A small network was shown many inputs. Here are its activations along a few directions, one row for each input.
Each table varies a few parts of the input and shows all the possible inputs, shuffled.
Descriptions start from the smaller parts, as in this example, which fits no table here: one of 5 places around a ring, together with either a single point or one of 11 places around a ring or (one of 3 separate values, together with one of 4 places along a line).
Shared parts are said once, and a part with two or three values counts as separate values.

Other details of the inputs shift rows strongly along three fixed directions, in all tables alike. That doesn't count.

Table:
row 1: [-27 -44 -17  -8 -45  -2  -3  -9  46   6   6 -17   1]
row 2: [  8  20  29 -25  35 -34   9  25 -13   8   2 -45  40]
row 3: [-17 -14  24 -19  45 -24   0   6  20 -12 -27 -48   4]
row 4: [ -7  24  36 -33  42 -31   2  13  -1  18 -12 -39  24]
row 5: [ 17  55   9  48  11  42 -12  -2 -12  -1 -22  31   2]
row 6: [-53  25   5  17 -31  37  15 -35 -39  -6 -36  32  55]
row 7: [-60 -44  23 -53  -6 -22  13  -8  19   4 -45 -35  91]
row 8: [  0  47  10  20  27  23  15   6 -35 -13  14   1   6]
row 9: [-55   8  22  -4 -19  30   3 -17 -22 -15 -26   9  75]
row 10: [ 56   9 -13  22 -34 -28   2   8  31  29  30 -10 -33]
row 11: [  3  13  30 -35  22 -37   9  20  21  21 -41 -20  23]
row 12: [ 13  48  20  26  27  16   6   7 -40  -5  20  -4  24]
row 13: [ 27  -9 -15  26 -13 -28   5  -8  23  10  44 -27 -53]
row 14: [ -8 -25 -11 -19 -64 -13  -3 -17  42  14  -7 -12  13]
row 15: [  5 -31 -32 -27 -53   5   5  -9 -12 -18   1  39  25]
row 16: [ -3 -45 -41  -8 -13  28   5  -7 -21 -20   2  43   3]
row 17: [ 21   1 -17   8   2 -18  -8  -1  24  23  37 -19 -64]
row 18: [  8  26  30 -19  25 -23 -13  26  21  13 -43 -31  29]
row 19: [-21 -53 -47 -12 -15  17   1 -27 -23 -44   0  40   4]
row 20: [-67 -23  17  33 -22  20 -14  15 -49 -20 -23  -2  57]
row 21: [-15   6  28 -17  43  -8  -7  31  17   2 -22 -43  13]
row 22: [ 15 -13   1  14 -20 -23  11  -2  45  33  36 -19 -56]
row 23: [-15  11  17 -15  39 -23  13  28  -9  -6   1 -36  13]
row 24: [-15  35  15  27  40  33 -13   6 -16 -14  -2 -10  -7]
row 25: [ 45  16  -2  -5 -13 -28  -7   1  28  28  43  -5 -48]
row 26: [ 23 -12 -11  23  -9  -8  -7  -3  40  23  32 -24 -57]
row 27: [-75   5  -7  24  -9  41  13 -33 -39 -13 -22  19  39]
row 28: [-21 -41 -37 -26 -30  28 -10 -23   9 -22  -6  27   3]
row 29: [-37 -43 -23 -23 -62  -6   7 -25  53   8   4 -22  12]
row 30: [  7  10  33 -34  20 -20   4  19  21   7 -33 -23  21]
row 31: [ -6   4  33 -37  34 -28  13   9  11  12 -11 -24  20]
row 32: [ 26   4 -11   9 -16 -16   9 -13  31  31  36 -15 -59]
row 33: [  4  56  13  43  30  39   1 -16 -36   3  10  29  -2]
row 34: [-20  25  26 -37  40 -23  13  10  -2  12 -18 -41   7]
row 35: [ 20  57  21  22  11  11  11  12 -38  -4   0   3  20]
row 36: [-27 -28 -12 -31 -80 -26  13 -22  46  19  -3  -5  18]
row 37: [ 58   8 -36   2  18   9  -8   7 -20  -2  38  19 -52]
row 38: [-74   6  -5  27  -7  36   9 -45 -39 -27 -25  15  34]
row 39: [-16 -44 -32  -8 -13  24 -16 -17   0 -18  -5  20 -11]
row 40: [  4  53  -3  44  22  39  16  -7 -45  -8  15  19  -1]
row 41: [ 42 -12  -5  40  22  -5 -43  47 -18 -10  34  44 -75]
row 42: [-12 -15  27 -24  40 -12   4  28  27   5 -24 -37  13]
row 43: [  6   3  36  12  24 -33 -28  56  -6   3 -33 -34  20]
row 44: [-12  49  16  13  32  26   9  -5 -26  -6   3   7  -9]
row 45: [-17 -42 -36  -8  -3  20  -3 -36 -18 -28 -12  37 -19]
row 46: [-10  39  10  27  32  19   7  12 -38 -15  16  -9   1]
row 47: [ 37  -1 -19  12  -8 -18  -3  20  23  17  51 -18 -45]
row 48: [-16  11  19 -11  41 -29   9  15  -8 -20  -3 -41  10]
row 49: [-12 -39 -54 -20 -12  28   5 -18 -33 -11   7  59   9]
row 50: [ -7 -65 -25  12 -19  18 -22   6 -37 -16 -11  41  -9]
row 51: [-19   5  25 -11  49 -21 -10   7   9 -15 -26 -54   3]
row 52: [ 53  -1 -33  11  20  11 -15  23 -13  -5  41  22 -53]
row 53: [-22 -39 -31 -15 -15  13  -4 -22 -11 -12   1  25 -18]
row 54: [ -3 -38 -37 -15  -9  39  -5 -26  -9 -19 -16  41  -4]
row 55: [-30 -45 -20  -3 -38 -12  -5 -30  38  -7   2 -27  -8]
row 56: [-36 -46 -35 -17 -23   6  -7 -35  -3 -34  -3  24 -14]
row 57: [-16 -38 -14 -27 -77 -31  22 -12  31   8  28  -9  37]
row 58: [-10 -36  -7  -9 -68 -31  27 -20  29  18  23  -9  23]
row 59: [ -2  50   3  42  29  54  -3 -13 -24  -8  -1  19 -10]
row 60: [ -1  17  34 -22  43 -15  -8  19  13   5 -12 -32  28]
row 61: [-68  -1   1  12  -8  20  13 -23 -43 -35 -14 -12  55]
row 62: [-25  -8  23 -32  43 -29  17  14   9  10 -20 -37   1]
row 63: [  3 -21 -22 -27 -37   9  -6 -20 -10  -5 -11  39  -3]
row 64: [ 37 -17   5  21 -17   0   1   1  52  20  33 -30 -57]
row 65: [ 44 -13   6  44 -31 -30 -25  24  26  26  20 -13 -52]
row 66: [ 15  30  23 -20  17 -38   5  35  -2   9 -24 -32  39]
row 67: [-22  14  28 -21  41 -14   6  26   7   3 -10 -25   4]
row 68: [-33 -39 -16 -15 -47 -12   9 -14  35  12  12 -12  -5]
row 69: [-68   0  -6  33  -5  45  -2 -40 -28 -32 -30  10  40]
row 70: [ 49   7  -3   8 -23 -25 -18   6  56  31   9 -17 -34]
row 71: [ 37 -11   6  14 -23 -23  -4 -11  54  36  39 -26 -41]
row 72: [  2  22  43 -31  34 -26  -4  22  11   7 -21 -34  29]
row 73: [  9 -33 -43 -18 -38  19  -1 -10 -14 -21 -16  62  28]
row 74: [  0 -23 -23 -11 -69 -27   6  -7  29  13   4  -8  26]
row 75: [ 47  -9 -39  15  38  35 -25   0  -9  -7  10  32 -63]
row 76: [  4  44  25  23  37  30 -12   2 -14  -7   5   4  13]
row 77: [ 37   4   0  -2 -10 -35  -3  -8  37  39  43 -24 -44]
row 78: [ 62  16 -18  -1   7  -6 -20   5   6  12   4  34 -51]
row 79: [ 74  17 -20   2  11  15 -34  10   2   2  12  30 -53]
row 80: [ -5 -30 -32 -31 -33  22   0 -24 -11 -15 -22  69   9]
row 81: [ 32   0  12   3 -30 -37  14 -11  42  38  39 -11 -46]
row 82: [ -6 -29 -12  -7 -75 -28  24 -17  28  19   9 -12  20]
row 83: [-48 -39 -21 -16 -43 -20   3 -34  44 -12  18 -17 -17]
row 84: [ 20   5  30 -31  34 -35  16  22  -5  -4  -2 -42  37]
row 85: [ 59  10  -8 -11  15  -8 -10  -1  -7   8  28  33 -54]
row 86: [ 10   6  30 -27  22 -25  -2  23  31  15 -45 -26  28]
row 87: [ -2  21  21  73  15  31 -17  27 -57  -9   2  16 -21]
row 88: [-46  10  -3  29 -19  36  20 -30 -48 -10  -9  20  74]
row 89: [  9  59   7  42  10  32   1  -8 -24  -1 -16  38  -5]
row 90: [-26 -28 -18 -23 -79 -26   4 -18  54  19  -9  -1  22]
row 91: [-13 -42 -35 -12  -8  32   0 -17 -12 -15  -9  48 -11]
row 92: [ -1 -43 -26 -27 -25  32  -9 -22  -4 -25 -12  65  17]
row 93: [ -4   9  39 -42  25 -33  18  12  10   9 -14 -16  18]
row 94: [ 12  53  20  40  20  43  -6  -8 -24  -6   2  32   3]
row 95: [ 17  58  15  43  12  44  -6  -6 -22  -2 -15  29  -1]
row 96: [-17   5  25 -45  38 -27  21   9  10  13 -22 -34   8]
row 97: [ -1  40   0  53  24  40  11   9 -37 -10  17  21  -1]
row 98: [ 15  10  28 -36  17 -43  22  27   2  12 -23 -31  36]
row 99: [  8 -20  41   2  21 -36 -14  50   4  10 -38 -31  16]
row 100: [ 78   6 -32   4  18  14  -6   8 -28  -5  30  49 -39]
row 101: [ 10  33  29  56  16  14 -33  40 -33 -12 -14   5   4]
row 102: [  1  50  10  52  34  45  11   1 -45 -30  24  27 -19]
row 103: [ 51  -6 -45  14  31  20  -8   7 -27  -7  26  32 -56]
row 104: [ 10  24  33 -25  26 -34  17  30  -9  -1   3 -22  35]
Each input here is: one of 4 places along a line, together with either one of 2 separate values or (one of 3 separate values, together with one of 8 places along a line).
- Changing only the place on the line of 4 turns row 13 into row 19. The same change can be made to row 95. Which row results? => row 30
- Changing only the place on the line of 4 turns row 16 into row 52. The same change can be made to row 3. Which row results? => row 51
- Changing only the place on the line of 4 turns row 71 into row 60. The same change can be made to row 81. Which row results? => row 85
- Which other rows does row 37 become when the choice among 3 separate values takes its other values? List them by row number. => row 28, row 34
- Which other rows does row 82 become when the place on the line of 4 takes its other values? List them by row number. => row 15, row 35, row 98
- Which other rows does row 57 become when the place on the line of 8 takes its other values? List them by row number. => row 8, row 12, row 35, row 46, row 47, row 61, row 74
- Which other rows does row 20 become when the choice among 2 separate values takes its other values? List them by row number. => row 101

Table:
row 105: [ 19  11 -39  53 -53  51 -14 -26  -9   0  48  64 -54]
row 106: [ 44 -14 -49  17 -19  34 -18 -22 -31  -8  23  83 -51]
row 107: [-37  27   2  10  39  38   7 -17 -53 -31 -19  21  26]
row 108: [ 34  -1  42 -45   9 -98  15  38  56  43  16 -91 -14]
row 109: [-17  31  11   3  22  30  -1  -5 -32 -18 -40  21  35]
row 110: [-57  33  62 -13  55 -22  17  22 -23  -3 -36 -52  47]
row 111: [-47  35  61  -6  56  -6   8  25 -11  -2 -37 -45  51]
row 112: [ 48 -15 -45  19 -19  46 -25 -18 -18  -7  20  83 -43]
row 113: [ 67 -25 -20 -15  -2 -37 -12   4  68  34  49 -36 -85]
row 114: [   9   20   44    0  -28  -80   16   25   76   57   38 -108   -9]
row 115: [-46 -63 -22 -15 -53 -11  -4 -17  21 -14 -16  -6  28]
row 116: [-10  33   5   3  29  37  11  -2 -44 -16 -24  25  36]
row 117: [ 52 -21 -55  21 -27  35 -13 -12 -23 -15  28  75 -35]
row 118: [-21 -53 -21 -31 -59  -5   2 -16  20  -3  -8  13  46]
row 119: [-47 -64 -27 -27 -51 -17   8 -23   9 -12   1  -4  26]
row 120: [-35 -63 -24 -21 -47 -14   9 -10  18  -4   2 -12  25]
row 121: [-20  24   9   9  23  38   5   5 -53 -14 -30  35  42]
row 122: [-42 -53 -21 -22 -42 -11   3 -25  33  -7 -16 -10  15]
row 123: [ -8  35  10  -1  29  42   1  -5 -35 -16 -26  26  38]
row 124: [-42 -64 -23 -24 -51  -3  -1 -18  24 -10  -3  -4  36]
row 125: [-50  32  60   3  52 -12   6  25 -12  -5 -48 -47  44]
row 126: [ 84  62  28  31  63 -12 -20  40  -8   3   9  -1 -55]
row 127: [ 50  97  21  56  35  10  -2  14   4  20  47 -16 -58]
row 128: [ 55 -39 -20  -6 -11 -45  -7  16  53  37  46 -29 -83]
row 129: [-14  36   7  -4  30  30   9 -10 -49 -18 -23  26  31]
row 130: [-30 -55 -12 -28 -59 -22   1 -14  29   7 -24   5  26]
row 131: [ 62  55  16  29  80   3  -2  26  -9   3  25 -13 -65]
- What do these inputs look like to the network? => one of 3 separate values, together with either a single point or (one of 2 separate values, together with one of 4 places along a line)
- Changing only the choice among 3 separate values turns row 119 into row 107. The same change can be made to row 115. Which row results? => row 122
- Which other rows does row 107 become when the choice among 2 separate values takes its other values? List them by row number. => row 129
- Which other rows does row 131 become when the choice among 3 separate values takes its other values? List them by row number. => row 120, row 128
- Which other rows agree with row 111 in the choice among 3 separate values? List them by row number. => row 105, row 106, row 110, row 112, row 121, row 125, row 128, row 130
